These are the activations of a small neural network, seen along a few directions. Each row is one input.
Each table varies a few parts of the input and shows all the possible inputs, shuffled.
Descriptions start from the smaller parts, as in this example, which fits no table here: one of 6 places along a line, together with either a single point or one of 11 places along a line or (one of 2 separate values, together with one of 8 places around a ring).
Shared parts are said once, and a part with two or three values counts as separate values.
(in the rows, 128 means zero)

Other details of the inputs shift rows strongly along three fixed directions, in all tables alike. That doesn't count.

Table:
R1: [ 92  37 143 119 218 153 114 103  92 105  69]
R2: [124  35 170 125 199 126 102 119  91  59 106]
R3: [173  90  93  97 144  97 164 155 178 142 205]
R4: [142 182 115  91  20 179 125 167  99 128  77]
R5: [177  99  99  72 146  87 157 145 168 131 218]
R6: [115 190 132 108  51 187 113 211  91 164  76]
R7: [ 93 195 149 195 137 121 100  73 129 169  93]
R8: [144  51 161  47 103 227 104 169  63  79  28]
R9: [180  90  86  75 142 115 168 115 172 155 202]
R10: [155 117 123  90 137  93 166 135 160 115 208]
R11: [172  99  63  98 132  99 166 120 164 132 194]
R12: [ 81 197 157 225 138 106  91 111 134 158  92]
R13: [127   5 149 121 199 145 124 145 120  59 125]
R14: [144 134 131 130 128 114 153  90 145 150 156]
R15: [ 90  80 180 164 213 127  70 109  82  75  53]
R16: [175 147 119  49  35 206 146 174 113 140 135]
R17: [104 164 151 148 127  89 117 111 147 130 142]
R18: [ 71 188 141 177 146  99  96 114 124 156 126]
R19: [ 78 177 102 182 135 109 121  97 123 154 111]
R20: [135 137 138 156 129 100 146 130 151 138 157]
R21: [128 156 112 168 115 102 139  90 135 130 144]
R22: [ 89 202 125 212 128 106 101  80 122 146  87]
R23: [143 126  91 127 119 107 167 106 156 119 182]
R24: [141 174 145  94  31 178 122 203 113 138  86]
Each input here is: one of 4 separate values, together with one of 6 places along a line.
Q: Changing only the choice among 4 separate values turns R6 into R19. The same change can be made to R24. Which row results?
A: R4
Q: Which other rows does R15 become when the place on the line of 6 takes its other values? List them by row number.
A: R2, R5, R10, R17, R18
Q: Which other rows does R14 become when the place on the line of 6 takes its other values? List them by row number.
A: R1, R7, R8, R9, R16

Table:
R25: [ 76  85 149 177 182 126  72 113 127  96 127]
R26: [ 99 118 139 167 208  80 114 106 153 153 175]
R27: [139 162 156 145  17 224  69 165  84 126  90]
R28: [160 176  76 106 119  56 218 158 189 185 212]
R29: [170 176  91  55 108  73 223  99 161 168 175]
R30: [179 185 115  64  40 181 153 174 125 172 100]
R31: [154  13 114  67 198 166 161 143 111 101 104]
R32: [152 181 138  96  31 181 112 220  88 132  62]
R33: [148  23 151  94 184 140 138 138 115  97  82]
R34: [166  51 109 103 167 103 157 115 139  74 164]
R35: [155 187 120  86  39 175 120 191  96 139  71]
R36: [138 162 111  82  19 214  94 190  79 127  80]
R37: [ 72 129 152 199 187  86 114  70 122  99  96]
R38: [116  58 115 132 196 130 124 131 105  94  99]
R39: [155  33 162  64 197 130 124 161 111  92 103]
R40: [157   9 103  41 176 148 148 124 109  80 122]
R41: [156  14 150  90 173 158 111 157  99  47 123]
R42: [ 87 135 124 194 207  65 125  92 166 151 177]
R43: [193 149  79  85  86  86 200 121 170 142 217]
R44: [ 95 124 180 151 190  88 117  98 131 117 132]
R45: [ 61 205 164 230 127  89 102  97 131 131 103]
R46: [158 185 135  63  37 193 159 165 103 152  83]
R47: [ 83 199 168 241 123 110  41  82 144 144 177]
R48: [194 167  74  53 116  61 221 112 184 181 192]
R49: [ 59 165 139 225 117 161  57  73 135 147 112]
R50: [ 99 115 139 223 170  79 101  83 153  97 165]
R51: [161 161  84  99  98  64 221 117 220 195 247]
R52: [ 63 205 108 230 146 107  78  56 131 185 132]
R53: [139  31 142 132 167 180 101 101 105  69 104]
R54: [189 177  72  97  96  64 200  83 189 169 242]
R55: [160  12 129  60 183 149 138 151  87  67  57]
R56: [ 56 164 135 220 111 155  42 105 107 113  92]
R57: [138 190 167  72  32 198 111 210  70 121  63]
R58: [152 174  88 118 117  75 208 124 196 210 212]
R59: [ 41 200 166 243 122 131  18  91 132 156 139]
R60: [112  51 112 129 199 132 122 124  98 103  93]
R61: [ 87 119 142 170 184  86 133  69 123 110 103]
R62: [142  27 112  82 171 120 159 161 134  77 141]
R63: [122 205 159 125  34 173 130 154 104 159  83]
R64: [136 193 152 110  47 181  84 198  94 143  71]
Q: What is each input in this table made of?
A: one of 5 places along a line, together with either one of 2 separate values or one of 6 places along a line
Q: Changing only the place on the line of 5 turns R26 into R44. The same change can be made to R31. Which row results?
A: R46
Q: Which other rows does R53 become when the choice among 2 separate values takes its other values? List them by row number.
A: R27
Q: List by row number the other rows that have the place on the line of 5 in common with R62.
A: R25, R36, R40, R49, R51, R56, R59
Q: Which other rows does R55 become when the place on the line of 6 takes its other values? List them by row number.
A: R32, R35, R39, R48, R64
